These are the activations of a small neural network, seen along a few directions. Each row is one input.
In each table, some parts of the input vary, and every possible input appears once, in random order.
Descriptions start from the smaller parts, as in this example, which fits no table here: one of 3 separate values, together with either a single point or one of 9 places around a ring or (one of 5 places around a ring, together with one of 6 places along a line).
Shared parts are said once, and a part with two or three values counts as separate values.
In the rows, zero is written as 128.

Other details of the inputs vary at random and push rows far along two fixed directions, the same in every table; ignore that.

A family of inputs:
r1: [133 175  98 127 119 115 140 164 104 112 121 128 129 108]
r2: [158 141 107 120 158 128 143 207 112 145 134 117 116 107]
r3: [136 138 112 115 140 140 144 222 112 139 132 120 142 101]
r4: [ 84 111 129 131 109 126  79 133 160 155 138 170 114 155]
r5: [159 137  94 125 140 141 142 201 112 125 135 115 114 113]
r6: [147 125 123 126 155 128 153 107 121 127 136 105 123  92]
r7: [ 89 113 129 125 114 127  80 132 163 153 134 173 118 159]
r8: [135 146 119 116 119 145 160 112 124 120 124  95 146 122]
r9: [149  92 161 154 142 109 137  54 125 120 112  90 140 146]
r10: [138 147 127 118 126 146 168 116 114 105 115 107 133 124]
r11: [132 117 136 137 110  97  92 140 148 134 130 158 105 162]
r12: [157 131 124 127 131 130 157 118 130 107 127  97 126 108]
r13: [155 157 101 116 121 112 146 171 127 122 137 125 121  98]
r14: [128  85 169 152 124 121 137  58 127 113 110  93 167 145]
r15: [149 155 105 101 146 115 141 168 123 139 151 137 115  86]
r16: [143 153 112 100 139 122 138 171 116 143 148 144 129  77]
r17: [138 150 120 131 127 130 149 115 105 100 112  98 133 118]
r18: [ 90  93 144 127 117 113  79 137 148 150 141 179 111 144]
r19: [130 117 139 146 122  78  89 136 142 153 124 168 117 162]
r20: [146 128 118 133 140 139 152 113 126 109 139 101 118  99]
r21: [143  92 153 152 142 143 136  57 139 100 125  95 126 141]
r22: [124 171  95  99 120 141 142 165 121 134 152 131 130 107]
r23: [128 170 105 102 126 143 153 165 112 117 140 140 118 110]
r24: [114 104 128 136 123 147  86 165 137 153 118 152 118 198]
r25: [119 160  98 115 131 135 134 159 107 114 135 128 105  93]
r26: [123  71 149 165 148 168 132  81 127 118  99  71 161 171]
r27: [111 130 132 125 101 116  95 134 152 148 121 162 126 176]
r28: [125 170  97  98 122 136 137 174 131 136 149 130 142  98]
r29: [135 149 125 127 121 134 164 116 102 105 120 103 139 128]
r30: [133 114 149 124 137 105  83 135 158 155 135 176  99 159]
r31: [ 97 123 130 125 113 133  88 127 153 151 136 169 109 168]
r32: [153 127 139 118 139 125 155 115 119 129 119 106 147  93]
r33: [138 121 116 136 139 136 148 113 117 108 145  97 114  95]
r34: [150  97 157 153 142 143 136  59 140 102 125  94 127 144]
r35: [111 109 157 119 118 116  81 143 161 149 135 184 123 159]
r36: [137 150 129 121 135 154 164 114 112 104 128 109 131 124]
r37: [102 121 131 128  98 103  82 139 152 149 125 162 135 171]
r38: [108 100 149 132 125 111  78 133 148 164 135 183 102 140]
r39: [134 148 120 125 140 148 148 111 113  98 119 105 125 110]
r40: [126 143 121 124 135 155 165 111 111 107 127 111 126 116]
r41: [132  77 167 152 152 141 131  44 129 125 115 104 140 126]
r42: [134 110 148 121 127  96  91 136 160 155 121 171 102 158]
r43: [ 96 119 134 129 118 131 100 131 132 133 133 170  95 161]
r44: [135 155 114  94 117 117 149 182 128 134 135 135 144  85]
r45: [140 126 118 138 135 139 152 113 124 111 143  98 115  96]
r46: [119 135 134 130 116 117  98 135 140 124 105 160 109 159]
r47: [106 133 127 142  98 105  92 134 140 146 125 160 133 179]
r48: [124 143 117 133 136 148 148 110 111 103 122 102 117 103]
r49: [113  92 151 146 135 153 131  45 142 113 120  94 157 149]
r50: [137  94 145 161 151 165 134  86 111  97  89  85 130 162]
r51: [127 167  92 104 110 119 143 175 129 136 133 126 152 100]
r52: [103 119 135 118 103 116  86 139 166 151 119 168 127 167]
r53: [145  65 178 170 166 154 134  81 120 127  99  80 149 153]
r54: [140  91 164 169 135 111 132  56 117 123 106 100 164 140]
r55: [119 108 136 136 128 148 103 163 124 134 109 159 107 192]
r56: [106  95 146 130 129 108  74 132 141 160 138 181 101 139]
r57: [138 149 103 112 141 115 140 165 121 144 153 134 106  79]
r58: [159 131 127 127 143 110 157 114 121 126 121 100 138 103]
r59: [137 171 105 106 125 131 144 164 118 113 118 128 116 103]
r60: [135 150 121 119 129 154 154 109 121 120 138  98 145 122]
r61: [135 172 105 107 117 128 157 169 112 119 126 135 128 115]
r62: [ 82 106 126 129 113 122  75 132 152 151 141 169 113 154]
r63: [131 158 105 121 111  99 143 180 111 132 138 134 160  92]
r64: [ 92  98 148 130 113 116  82 138 156 153 138 180 112 145]
r65: [143  87 169 154 136 116 132  54 119 124 108  96 156 139]
r66: [129 145 117 128 140 149 149 110 113 101 118 105 120 105]
r67: [139 127 133 123 124 122 158 121 123 119 120 103 165 101]
r68: [130 121 131 151 110  93  93 140 145 133 128 160 113 162]
r69: [116 140 112 129 126 153 154 107 117 125 142  96 134 109]
r70: [133 151 120 140 121 129 164 117 100 104 119 106 147 129]
r71: [136 143 101 110 144 112 134 164 114 141 156 133 105  78]
r72: [153 131 140 121 149 135 149 112 116 128 133 109 145  93]
r73: [110 159  91 108 121 138 137 161 112 137 157 126 120  99]
r74: [146  86 170 152 139 123 136  53 129 124 101 100 157 136]
r75: [127 153 110  96 127 126 143 179 124 132 152 142 140  81]
r76: [ 98 100 148 124 118 117  82 138 159 152 134 184 116 149]
r77: [133 148 116 126 114 131 155 113 111 120 129  91 153 126]
r78: [117 102 143 167 118 124 132  57 129 114 109  89 175 156]
r79: [ 98 124 137 131 115 134 103 131 139 135 130 171  96 163]
r80: [137 175 106 108 132 138 139 162 115 112 129 131 114 103]
Each input here is: one of 8 places around a ring, together with either a single point or one of 9 places along a line.
Changing only the place on the ring of 8 turns r10 into r42. The same change can be made to r79. Which row results?
> r57
Changing only the place on the ring of 8 turns r61 into r51. The same change can be made to r70. Which row results?
> r78
Changing only the place on the ring of 8 turns r65 into r17. The same change can be made to r32. Which row results?
> r59
List by row number the other rows that have the place on the ring of 8 in common with r27.
> r8, r22, r24, r31, r47, r60, r69, r73, r77
Change only the place on the ring of 8 in r34. List by row number the other rows that result.
> r28, r30, r35, r36, r60, r72, r80
Change only the place on the ring of 8 in r33. List by row number the other rows that result.
> r18, r25, r43, r56, r62, r71, r73

A family of inputs:
r81: [123 104 149 149 128 156 150  43 130  95 112  87 137 151]
r82: [141 112 144 153 135 137 160  72 111 107 104  78 155 139]
r83: [123 154 105 119 113 114 109 178 129 134 135 161 100 140]
r84: [130 176  79  99 131 137 161 199  98 125 155 121 118  61]
r85: [100 139 130 110 111 115  75 158 153 153 140 202  92 160]
r86: [142 123 124 132 142 136 163 108 114 125 138  84 158  95]
r87: [101  88 162 161 108 120  66  95 158 134 100 161 120 225]
r88: [146 135 127 128 137 111 136 126 123 127 128 126 118 108]
r89: [111 157  94 106 121 131 105 212 126 142 146 173  97 116]
r90: [159 169  98  97 143 113 158 192 110 130 146 128 119  55]
r91: [137 133 119 143 133 148 149 107 112  99 115  91 129 137]
r92: [136  99 148 142 136 138 139  95 127 124 116  98 147 138]
r93: [110  71 167 146 132 108  64  96 170 158 130 175 100 175]
r94: [121 110 151 126 118  98  74 159 153 157 123 193 113 169]
r95: [108  86 151 146 131 135  73 123 157 146 122 164 100 189]
r96: [ 95  73 171 154 124 120  61  85 160 144 124 179  97 188]
r97: [114  92 160 137 123 112  62 144 160 151 115 197  86 195]
r98: [ 99 100 159 132 119 115  74  89 163 145 127 178 103 169]
r99: [124 128 131 132 136 160 162  72 113 103 122  86 136 123]
r100: [139 141 122 124 132 136 169  83 121 103 134  87 142  87]
r101: [118 125 124 122 131 116 112 140 134 140 144 150 110 104]
r102: [127  75 159 160 141 147 141  48 129 119 114  79 157 151]
r103: [124 109 145 143 115 102 105  96 144 133 119 135 137 152]
r104: [120  89 156 156 137 141 142  50 122 113 121  88 156 129]
r105: [132 135 131 132 122 139 167  78 119 104 125  86 163 113]
r106: [121 123 137 129 114 118 129  92 141 124 127 123 147 127]
r107: [128 197  73  90 126 152 163 196 101 119 145 121 122  80]
r108: [123 133 129 122 126 130 150  87 124 123 131 103 155  99]
r109: [151 165  98 107 141 141 156 195 105 119 131 120 118  92]
r110: [141 140 127 131 126 115 139 133 118 128 123 124 140 121]
r111: [ 95 160 109 104 101 127  89 192 142 151 132 187 115 157]
r112: [149 129 126 139 138 124 157  84 114 104 127  85 137 100]
r113: [112  90 157 141 122 126  73 132 158 149 113 166 117 195]
r114: [130 137 124 115 122 112 114 182 130 144 126 159 122 135]
r115: [157 171  91  92 141 117 156 200 114 138 155 127 120  49]
r116: [125 182  88 104 112 143 160 177 114 117 134 116 144 104]
r117: [132 169 103 106 121 133 153 148 120 116 145 126 124  94]
r118: [142 141 121 110 128 101 128 170 128 144 134 146 132  98]
r119: [115 130 119 128 124 134 139 133 116 127 133 116 141 111]
r120: [148 106 144 135 143 126 152  89 125 125 125  88 156 101]
r121: [149 125 130 124 146 135 145 129 121 126 135 111 126 103]
r122: [112 124 136 135 112 113  77 163 146 148 112 180 110 190]
r123: [134 171  80  94 131 126 138 225 116 148 160 147 107  81]
r124: [ 96 166 104  95  97 114  96 198 139 156 142 191 114 140]
r125: [140  97 156 153 144 148 145  79 120 107 100  87 151 152]
r126: [132 107 132 143 141 153 147 101 120 120 121  84 153 131]
r127: [154 139 122 130 136 117 168 110 108 118 124  86 156  86]
r128: [136 144 123 122 127 110 112 162 129 137 132 162 103 132]
r129: [131 105 147 160 126 135 148  58 119 103 106  78 155 155]
r130: [112  84 155 139 123 103  76 112 163 161 131 166 125 160]
r131: [160 171  99 100 144 125 167 192 102 123 144 120 122  65]
r132: [115 113 136 123 123 124  67 181 156 155 126 192  88 177]
r133: [113 114 143 136 117 110  73 152 150 148 117 191  86 188]
r134: [137  98 156 162 130 131 148  38 121 102 109  76 160 148]
r135: [146 123 127 127 144 143 150 129 117 121 129 102 125 111]
r136: [140 102 148 159 146 154 145  68 117  99  99  86 132 157]
r137: [140 146 115 107 127 115 129 181 126 146 142 144 132 102]
r138: [120 128 119 135 131 150 149 120 110 113 124  95 149 112]
r139: [134 188  78 100 122 152 169 181 108 109 140 111 127  88]
r140: [138  84 156 154 154 146 142  55 128 117 126  87 137 131]
r141: [129 152 112 123 118 145 176 110 112 105 127  85 158 106]
r142: [132 166 101 111 115 106 114 187 126 136 144 163 104 119]
r143: [108 130 137 122 114 126 114 110 137 136 130 147 136 143]
r144: [130 120 127 134 137 130 159  93 114 118 133  88 157  80]
Changing only one part turns r126 into r95. The same change can be made to r116. Which row results?
> r139
Changing only one part turns r132 into r113. The same change can be made to r100. Which row results?
> r106
What is each input in this table made of?
> one of 2 separate values, together with one of 4 places along a line, together with one of 8 places around a ring
Change only the place on the ring of 8 in r96. List by row number the other rows that result.
> r85, r117, r121, r128, r131, r140, r142
Change only the choice among 2 separate values in r141. List by row number the other rows that result.
> r81
Start at r103 and move only the place on the ring of 8, one step at a time. The first step leads to r106. Which rows follow, in order?
> r108, r144, r130, r120, r118, r127

A family of inputs:
r145: [161 133 122 119 144  94 102 206 135 157 131 166  96 123]
r146: [142  63 178 155 145 124 124  56 142 131 109 101 152 151]
r147: [111 162 117 100  92  79 108 163 145 156 152 184 134 108]
r148: [146 198  67  92 129 153 182 223  93 118 142 106 141  76]
r149: [139 161  98 131 135 168 205 100  83  91 122  42 172  91]
r150: [154 139 118 135 136 131 208  68  99  96 137  33 191  47]
r151: [ 95  87 151 143 142 171 111  56 146 113 131 130  82 157]
r152: [134 136 119 128 125 127  88 207 134 139 121 180  80 182]
r153: [102 107 142 113 138 111  54 148 167 167 164 215  65 126]
r154: [158  76 165 160 158 126 141  74 121 118 101  89 145 128]
r155: [116 138 122 126 119 128  86 206 132 139 117 184  93 176]
r156: [126 214  60  88 104 136 173 200 101 113 147 108 148  67]
r157: [ 83 106 164 146  93 128  88  40 159 120 102 151 137 210]
r158: [127  72 169 157 133 115 122  44 136 133 116 101 157 150]
What is each input in this table made of?
> one of 2 separate values, together with either a single point or one of 6 places along a line
Changing only the choice among 2 separate values turns r157 into r147. The same change can be made to r151. Which row results?
> r153
Change only the choice among 2 separate values in r145. List by row number the other rows that result.
> r152
